Each row below holds a small network's activations on one input, seen along a few directions.
In each table, some parts of the input vary, and every possible input appears once, in random order.
A made-up example of a description, with smaller parts first: one of 6 places along a line, together with either a single point or one of 9 places along a line or (one of 2 separate values, together with one of 5 places around a ring).
Shared parts are said once, and a part with two or three values counts as separate values.

Other details of the inputs vary at random and push rows far along three fixed directions, the same in every table; ignore that.

Rows:
R1: [  1  19  39  59  39  -1  24 -17  18 -11  47 -15   8]
R2: [ 37  -7 -16  32 -10   8   9 -18 -17  -9  -8 -12  49]
R3: [ 57   8 -13   4 -17 -21  15 -58   4  -8 -11 -17 -58]
R4: [-17  20  29   3 -45 -43  26  35  72   2  -9   1 -44]
R5: [-27  -6 -23  -1  44 -23  33 -60   6  26 -29 -10 -20]
R6: [ 38   7 -27  -4  27  11  -2 -50 -19 -11  -9   3   1]
R7: [-12  20  21  21  30  49 -26 -24   3  21  35 -88   1]
R8: [-22  20  -8 -30  22 -37 -18  32  37 -10 -14  -8  -2]
R9: [ 10  -4 -61 -18 -42  51   1   0 -97 -15  15  34  27]
R10: [ 30 -22  -4  22  -1  19   9 -41 -54 -44   1  12  32]
R11: [ 30   9 -28   6 -55  24  -1 -34 -39 -14 -38   8 -18]
R12: [-56  31  18 -47  53  -3 -76  81 -19  43   7   5  52]
R13: [ 10  18  32  60  30  -4   9 -20  31  21  43 -34  29]
R14: [ 15  20  48  -4 -19 -50  -9  24  37  42  10 -34 -51]
R15: [-19 -27   2 -10 -10   5  -8  59  45   4   1 -42 -16]
R16: [-25  19  39 -39  24 -31 -19  68   2   7   5  15 -17]
R17: [-44  34 -32 -34 -23  24 -51  37 -61   2 -23  47  14]
R18: [  6   9   8 -31 -15 -18 -22  34 -37 -13 -25  -1 -24]
R19: [ 16 -28 -25   2 -40  26  31 -21 -38 -25  35  18  25]
R20: [ -9   5  -1  34   5  29  28  -6  11  -4  52 -26  26]
R21: [ 21 -24 -25  -2 -15  54  20 -32 -23 -14  11  -5  28]
R22: [  5   6  49  51  36  -1 -11 -40  24  24  52 -38  27]
R23: [ 51 -34 -17   1 -44  -8   7 -25 -34 -18 -18  10  31]
R24: [ 43   1  11  23  22  19 -12 -34 -14  19  -3 -35  29]
R25: [-47  -7  43  -2  11 -19  -6  77  90  30  39 -48 -43]
R26: [ -7 -13  41   6  12 -40 -30  59  76  33 -12 -51 -23]
R27: [ 23 -26 -11 -26 -74 -26  49  39  33 -21 -14 -22 -24]
R28: [-37  39   8  20  60  66 -58 -25 -16  13  -5 -32  51]
R29: [ 26 -25 -39  -1 -34  49  41 -30 -42 -17  28  42  24]
R30: [-37 -16  42 -22   6 -71  50  18  40  30 -42 -24 -65]
R31: [-24   6  41 -36  22 -22 -42  46  44  35 -12 -26   9]
R32: [ 31   3  26 -25 -54 -60  27  34  -3  -8  -7  20 -79]
R33: [-23   1   3   9  32  19 -21   0 -60 -27  30  38  50]
R34: [-10 -13 -14 -45 -70 -20 -10  28  -5 -27 -52  31  -5]
R35: [-82  21  -2 -45  -2   3 -60  61 -16  -3 -10  41  37]
R36: [ 15 -26 -66 -25 -26 -26   9  30 -20 -25 -16  85 -18]
R37: [-65 -22 -11 -53  -9 -21  32  37   8  37 -36 -23 -15]
R38: [ 12   2  26  17  26  40   5 -29  24  16  30 -78   2]
R39: [ 10  -3  -6  45  55   8 -12 -38  42  -1  13 -30 -14]
R40: [ 16 -14 -14 -40 -43   1  27  33 -14   0  10  15 -14]
R41: [-19  10 -30  -1  44  16 -28 -34 -40 -18  32  39  44]
R42: [ 24   1 -14  -1  28   9   4 -56  12  -9   0   8  -5]
R43: [-73  45  12 -36  33  18 -63  57  -5  23  -7  15  26]
R44: [ 35 -28  -9  52  -3   6  33 -11 -18 -27  18  38 -12]
R45: [-46  11  39  55  37   2  39 -78  60  51 -20 -65 -35]
R46: [ 28  -8  17 -41 -21 -33   8  39 -10 -17 -34   9 -29]
R47: [ 28 -26  -3 -43 -40 -24  21  28 -18 -31 -35  48 -20]
R48: [-19  -2 -10  49  56  38 -42   8 -22  20  30   6  61]
R49: [-46  36  -3   3  96  35 -45 -27  -2  15  44  20  39]
R50: [ 35  -5  19  18 -42   3  35 -50  49  -5 -24  -7 -41]
R51: [ 18   5 -24  35 -36  23  22 -33  -2 -28 -26   2  18]
R52: [ -1  13   8  26  -7  30  13 -43  14   2   9  27  -3]
R53: [  1  -8 -57 -27  13  15 -29 -27 -61 -37 -14  41  48]
R54: [-14  18  49  37  65  21  -2 -25  12   6  49  -2   8]
R55: [ 28   1 -32 -55 -24 -41  15  17 -12 -10 -16  60 -35]
R56: [ -2  -3  -6  60  -5  27   8 -21  22  -1   8  14 -11]
R57: [ 15  13 -43 -54 -36 -37  -6  18 -37 -10 -17  57 -41]
R58: [-57 -16 -26 -75 -16  16 -47  77 -38 -17 -10   4  53]
R59: [-56  21  11 -23  43  -3 -46  74 -16 -18  -8  -3  48]
R60: [ 60 -40   6  46 -24 -13  43 -15  15 -31 -11  -1 -39]
R61: [  3  22 -15  27  33  -8  15 -31  15 -11  32  13   9]
R62: [-12 -10  26   5 -36 -31  -3  43  85   7 -39 -25 -62]
R63: [ 72  -5  18  21 -43 -23  17 -37   7  16 -14 -43 -40]
R64: [ 59 -16  21  27 -25 -15  43 -42  25  16  19  13 -17]
R65: [  2 -29 -38  19   7   7  37 -58 -55  30 -39   7  37]
Each input here is: one of 5 separate values, together with either a single point or (one of 2 separate values, together with one of 6 places along a line).
Q: Changing only the choice among 5 separate values turns R51 into R59. The same change can be made to R45. Which row results?
A: R30
Q: Which other rows does R9 become when the place on the line of 6 takes its other values? List them by row number.
A: R19, R20, R25, R29, R40
Q: Which other rows does R62 become when the place on the line of 6 takes its other values? List them by row number.
A: R11, R28, R34, R50, R51
Q: Which other rows does R47 become when the choice among 5 separate values takes its other values? List them by row number.
A: R21, R31, R42, R50
Q: List by row number the other rows that have the choice among 5 separate values in common with R65.
A: R2, R12, R13, R14, R22, R23, R24, R26, R31, R48, R63, R64

Rows:
R66: [-20  14  22 -18  20 -30 -12  12  29  20  -9 -16 -24]
R67: [ 22 -11  17   7 -32 -14  28  -4  33   3   4 -24 -31]
R68: [ 3  1 -4 -3 -4  1 -5  8 -9 -7  8 15  6]
R69: [ -9   8 -12  -5  14   5  -9 -13 -15   0 -11  10   5]
R70: [ 11   8  11  60  46  32  16 -87   5  13  22 -35   9]
R71: [ 29 -15  -6   9 -35  -7  33 -10   6 -11   1  13 -15]
R72: [ 23   2 -12  57  33  42  18 -90 -29  -1  13  -9  23]
R73: [ -3   3  40  11   3 -20   4  13  53  14  10 -40 -26]
R74: [-25  14   0  12  39  18 -17 -20  -3   9   1  -9  14]
R75: [-35   2   8 -34  -2 -15 -24  60  15   7  -7  -3   6]
R76: [-24  10 -34 -23  21  15 -30   4 -44  -3 -18  31  30]
R77: [-22   7  -5 -12  18  13 -26  25 -21  -4   8   9  27]
R78: [ 23 -13 -36  -6 -33  23   5  -3 -52 -22  -9  31  24]
R79: [ 26 -16 -20  10 -23   7  23 -12 -23 -18  -1  20   4]
R80: [ 24 -15  -5  -6 -30 -15  23   7   3 -10  -3  12 -17]
R81: [-17   9   7 -15  11 -18  -8   8  20  11 -13  -4 -18]
R82: [-15   8  -8   5  30  10 -12 -20 -16   9  -6   0  15]
R83: [-32  13   5   0  31  26 -37  19 -10  10  14 -18  32]
R84: [-39  10  21 -26   4 -10 -29  55  23  14  -2 -20  -2]
R85: [-11   1   9 -19 -12 -18  -5  37  16   1  -1   9 -11]
R86: [-47  24  -2  -9  55  18 -42   3 -22  14  -3  -1  34]
R87: [ 13  -3  23  -5 -16 -23   6  16  32   3   1 -16 -24]
R88: [  8 -25 -59 -38 -45   9   6  31 -66 -29 -23  64  31]
R89: [ 18  -7  -4   4 -15 -15  29 -30  16   0 -13   2 -29]
R90: [ 25  -8  16 -11 -38 -25  17  15  26  -1  -4 -10 -35]
R91: [  5  -7   2 -19 -25 -19   0  31   5  -6 -10   7 -10]
R92: [ -8  12  31  33  28   9  -1 -14  31  11  28 -30  -3]
R93: [ 29  -9  -5  14 -24   0  22 -17  -6 -13   6  15  -8]
R94: [  5   4   5  15  18  13  -6 -11  -4  -2  20  -7  13]
R95: [ 42 -19  -2  13 -38 -11  34 -14   8 -11  -3   2 -20]
Q: Changing only one part turns R87 into R73. The same change can be made to R76. Which row results?
A: R74
Q: What is each input in this table made of?
A: one of 5 places along a line, together with either one of 2 separate values or one of 4 places along a line
Q: Start at R70 and move only the place on the line of 5, one step at a time. The first step leads to R72. Which rows follow, in order?
A: R82, R86, R66
Q: Which other rows does R94 become when the place on the line of 4 takes its other values? List them by row number.
A: R68, R87, R90
Q: Which other rows does R89 become when the choice among 2 separate values takes its other values? List them by row number.
A: R70
Q: List by row number the other rows that have the place on the line of 5 in common with R93.
A: R69, R77, R78, R86, R91
